A small network was shown many inputs. Here are its activations along a few directions, one row for each input.
In each table, some parts of the input vary, and every possible input appears once, in random order.
Descriptions start from the smaller parts, as in this example, which fits no table here: one of 4 places along a line, together with either a single point or one of 11 places along a line or (one of 3 separate values, together with one of 8 places around a ring).
Shared parts are said once, and a part with two or three values counts as separate values.
In the rows, 128 means zero.

A family of inputs:
row 1: [103 138 160 161 141 128  54 176 145 116 182]
row 2: [126 125  93 130 139 109  73 163 175 105 201]
row 3: [134  54 134  83 127 154 203  92  90 152  64]
row 4: [173 199 113 105 126  80 101 127 146 172 176]
row 5: [157 192 188 108 125 127  48 114 191 105 169]
row 6: [108 140 134 140 166  81  62 166 170 123 176]
row 7: [ 86  97 160 118  85 131 182  87  76  80  60]
row 8: [ 69 110 164 127  88 160 185 107  70  86  52]
row 9: [157 219 151 128 106 107  72 139 116 170 171]
row 10: [100 117 111 232 190  90  89 124 116 150 202]
row 11: [ 97  79 100 104  78 134 215  94 105  77  66]
row 12: [138  50 126 102 102 156 199 102 110 154  59]
row 13: [154  76 132 100 121 159 236 130  98 103  59]
row 14: [147  92 173 112 131 153 187 120  70  95  30]
row 15: [154 191 146  82 155 122  83 116 213 121 179]
row 16: [110 116 108 229 171 109  73 119 101 137 210]
row 17: [131  57  93  99  86 195 194 128 111 157  72]
row 18: [161 191 127  89 136 124  67 134 227 126 163]
row 19: [117 127 112 122 164  91  89 158 176 119 200]
row 20: [108 108  40 228 157 128  90 144 136 146 213]
row 21: [ 87  88  76 111  72 152 221 120 121  97  68]
row 22: [ 87  91 145 106  93 119 192  79  75  73  55]
row 23: [137  60 172 110 100 160 153  93  72 135  56]
row 24: [152  81 162  94 123 146 198 113  62  83  67]
row 25: [ 81 133 128 247 179 119  85 139 103 155 195]
row 26: [116 110  55 188 184 112 100 118 110 142 246]
row 27: [102 143 157 157 155  97  65 161 161 122 181]
row 28: [165 225 150 131 119  75  70 144 137 189 150]
row 29: [107  79 177 118 120 185 158 116  68 154  15]
row 30: [105 141  71 152 144 113  78 190 205 128 168]
row 31: [144 198 127 112 126 146  82 145 246 127 157]
row 32: [156  75  98  99 104 180 225 149 102 105  71]
row 33: [106 108  69 229 174  98 103 137 142 156 209]
row 34: [173 215 128 112 125  78  62 131 125 178 155]
row 35: [128 216 183 111 139 138  54 143 191 131 157]
row 36: [167 190 162  88 133 120  51 116 183 109 187]
row 37: [ 78  93 105  82 114 118 215  88  97  95  48]
row 38: [138  56 153  90 103 157 164  96  72 134  74]
row 39: [137  95 177 119 117 184 187 130  52  89  46]
row 40: [167 212  93 121 113  80  84 146 159 181 157]
row 41: [146  81 129  74 146 146 221 120  82 105  50]
row 42: [163 211  96 126 101 118 104 161 167 194 161]
Changing only one part turns row 35 into row 36. The same change can be made to row 29. Which row results? -> row 38
What do these inputs look like to the network? -> one of 6 places along a line, together with either one of 3 separate values or one of 4 places along a line
Change only the place on the line of 4 in row 1. List by row number the other rows that result. -> row 9, row 25, row 35
Which other rows agree with row 17 in the place on the line of 6? List them by row number. -> row 20, row 21, row 30, row 31, row 32, row 42

A family of inputs:
row 43: [137 114 130  77 117 153 175 134 152 100  90]
row 44: [119 102 148  95 119 138 159 133 136  98  91]
row 45: [ 79  89 124 151 145 143 160 122 112 105 107]
row 46: [127  88  99 143 129 131 163 127  85 131  99]
row 47: [139 171 111 135 166  89  49 148 172 141 229]
row 48: [138  89  92 139 115 158 174 126  94 138 105]
row 49: [116 102 159  96 130 149 154 139 131  91  90]
row 50: [138 115 176  95 107 142 135 111 106 114  79]
row 51: [147 194 105 139 136 120  64 161 191 163 197]
row 52: [136 123 161  76 101 133 142 114 108 121  81]
row 53: [103 111 165 125 134 143 160 126 120  76  90]
row 54: [107  90 123 165 137 134 160 127  70 112 112]
row 55: [ 99  92  93 124 113 140 166 119 135 118 107]
row 56: [147 107 149 136 123 123 154 114  84 148  91]
row 57: [124 175 136 173 172  95  33 134 164 129 226]
row 58: [144 169 124 162 173  99  33 132 171 146 212]
row 59: [110 192 152 188 147 103  40 143 171 144 193]
row 60: [122 129 177 116 117 133 140 103  95 109  71]
row 61: [122  76 122 149 130 140 155 133  80 128 113]
row 62: [149 141 141  87  95 127 156  98 119 120  70]
row 63: [154 135 144  79  96 164 159 106 122 123  75]
row 64: [145 116 142 121 112 123 162 114  81 138 101]
row 65: [139 206 106 151 129  97  60 149 181 161 188]
row 66: [128 186 139 173 150 111  42 151 179 163 182]
row 67: [134 192 119 146 140  95  43 163 176 155 194]
row 68: [153 178  94 136 155 111  58 143 181 147 233]
row 69: [127  92  92 135 110 126 170 124  91 130 113]
row 70: [108  83 100 118 113 166 171 125 141 118 118]
row 71: [123 114 135  95 106 136 168 124 143  96  92]
row 72: [ 90  76 124 132 134 155 151 132 121 119 109]
row 73: [141 187  94 131 154  91  61 144 176 145 223]
row 74: [149 123 121 116 104 112 170 109  91 152  96]
row 75: [124 116 159 142 122 122 154 114  69 129 103]
row 76: [100  84 103 127 134 138 162 124 131 118 104]
row 77: [163 123 121 107 113 137 177 115 100 153  94]
Changing only one part turns row 58 into row 57. The same change can be made to row 49. Which row results? -> row 53
What do these inputs look like to the network? -> one of 5 places along a line, together with either one of 2 separate values or one of 5 places around a ring
Change only the place on the ring of 5 in row 45. List by row number the other rows that result. -> row 53, row 54, row 60, row 75

A family of inputs:
row 78: [ 95  81 140 134 151 133 128 137 123  90 125]
row 79: [115 106 139 159 119 110 136 116  64 140 108]
row 80: [108 112 158 162 137 119 137 113  77 112 124]
row 81: [130 143 187 103 130 121 113 110  99 116 107]
row 82: [136  97 108 156 122 130 153 119  81 159 102]
row 83: [ 81  86 116 138 145 141 143 152 146 102 126]
row 84: [130 175  98 195 172  81  26 158 166 164 246]
row 85: [152 138 107  72 118 127 143 120 165 128 130]
row 86: [ 96  87  87 130 139 146 143 130 150 118 132]
row 87: [108  86 152 152 151 141 126 120  98 101 126]
row 88: [144 105  89 150 128 146 167 132 103 155 122]
row 89: [150 222 127 149 153  90  12 153 197 156 216]
row 90: [164 162 115 106  99 131 145 136 114 148 109]
row 91: [140  91  80 125 125 144 161 125 119 143 131]
row 92: [119 149 170 114 120 130 123 132 149  88 117]
row 93: [123 139 119  94 121 145 137 127 179 120 119]
row 94: [156 152 140 115  92 109 135 126  94 147  97]
row 95: [108 133 146 107 122 149 133 145 176 109 107]
row 96: [164 157 112  96  98 131 157 130 143 139 122]
row 97: [120  94  72 124 122 130 148 116 141 128 143]
row 98: [132 153 184 117 136 138 121 112 133 100 117]
row 99: [141 146 169 119 115 123 130 106 100 153  91]
Changing only one part turns row 86 into row 93. The same change can be made to row 97. Which row results? -> row 85
What do these inputs look like to the network? -> one of 2 separate values, together with either a single point or one of 10 places around a ring
Change only the choice among 2 separate values in row 82. List by row number the other rows that result. -> row 94

A family of inputs:
row 100: [160 179 124  90 129 113  98 161 168 122 137]
row 101: [153  98 142  97  94 152 199 104  69 147  43]
row 102: [ 87  93  98 168 140 120 116 128 107 144 163]
row 103: [115 103  70 184 153 110 129 136 125 120 155]
row 104: [ 91 100 151 193 160 112 120 121 114 153 157]
row 105: [159 171 116  76 138 129 109 142 185 140 147]
row 106: [106 109 123 204 139 111 126 141 103 128 165]
row 107: [133  78 153  75 113 142 193  93  87  80  79]
row 108: [100  94 145  99  90 170 201 120 122  99  37]
row 109: [158 203 152 113 119 121  85 134 144 114 141]
row 110: [146 188 178 107 135 129  74 118 146 136 132]
row 111: [139 174 128  88 112 124  68 127 155 128 137]
row 112: [117  76  85 168 144 131 146 139 140 153 172]
What do these inputs look like to the network? -> either one of 3 separate values or (one of 2 separate values, together with one of 5 places along a line)
A walk changes only the place on the line of 5. It starts at row 104 and steps to row 106. List the rest of the walk in order. -> row 102, row 103, row 112
